These are the activations of a small neural network, seen along a few directions. Each row is one input.
In each table, some parts of the input vary, and every possible input appears once, in random order.
A made-up example of a description, with smaller parts first: one of 6 places along a line, together with either a single point or one of 9 places along a line or (one of 3 separate values, together with one of 8 places around a ring).
Shared parts are said once, and a part with two or three values counts as separate values.

Other details of the inputs vary at random and push rows far along two fixed directions, the same in every table; ignore that.

Rows:
R1: [-76 -70 -45 -21 -71  97  20  11  39  -8  41]
R2: [21  3  8 -3  7 -2  6  3 10  7 14]
R3: [ 26  79  42  -5   3 -13  36 -15   9  -8 104]
R4: [ 12 -17  11   8  23 -29 -21   9 -26  -4 -37]
R5: [ 8  6  2  0 12 -9  7  0 11 12 19]
R6: [-35 -27 -15   0  -6 -21 -46   0 -26 -19 -73]
R7: [  5 -15  -7   6 -24  48  11 -14   6   7  41]
R8: [-72 -69 -58 -16 -57 123  28   1  56   7  27]
R9: [ 36 102  23  -8 -10 -13  33  -8  34 -11  90]
R10: [-35 -34 -10   4  11 -14 -41 -10 -32 -10 -75]
R11: [  8  -2 -10  14  32 -30 -19   3  -7   6 -51]
R12: [  0 -41 -21   8  20  -7 -28  11  -9   1 -85]
R13: [-13   7   1 -14   9 -45 -26  11  -5 -15 -45]
R14: [ 3  1  7  8 10 -8  5  0 -5  4 27]
R15: [ -8  17   9 -13   6  -7   6  -4  11  -2  15]
R16: [22  6 11 -5 -1 -2 18 10  5 13  8]
R17: [ 23   8  10   8  -9   6  10  -8 -18   7  12]
R18: [ 11 -15  14   6  15 -30 -10  15 -33   1 -44]
R19: [ 21  27  14  17  17 -24  -7 -19 -18   6  19]
R20: [ 42  35  14   8  13 -19  16   4  -1   8  -6]
Each input here is: one of 4 places along a line, together with one of 5 places along a line.
Changing only the place on the line of 4 turns R12 into R2. The same change can be made to R8. Which row results?
> R15
Start at R18 and move only the place on the line of 5, one step at a time. The first step leads to R4. Which rows follow, in order?
> R14, R3, R1
Change only the place on the line of 4 in R5. List by row number the other rows that result.
> R11, R14, R19
Change only the place on the line of 4 in R9. List by row number the other rows that result.
> R1, R6, R13
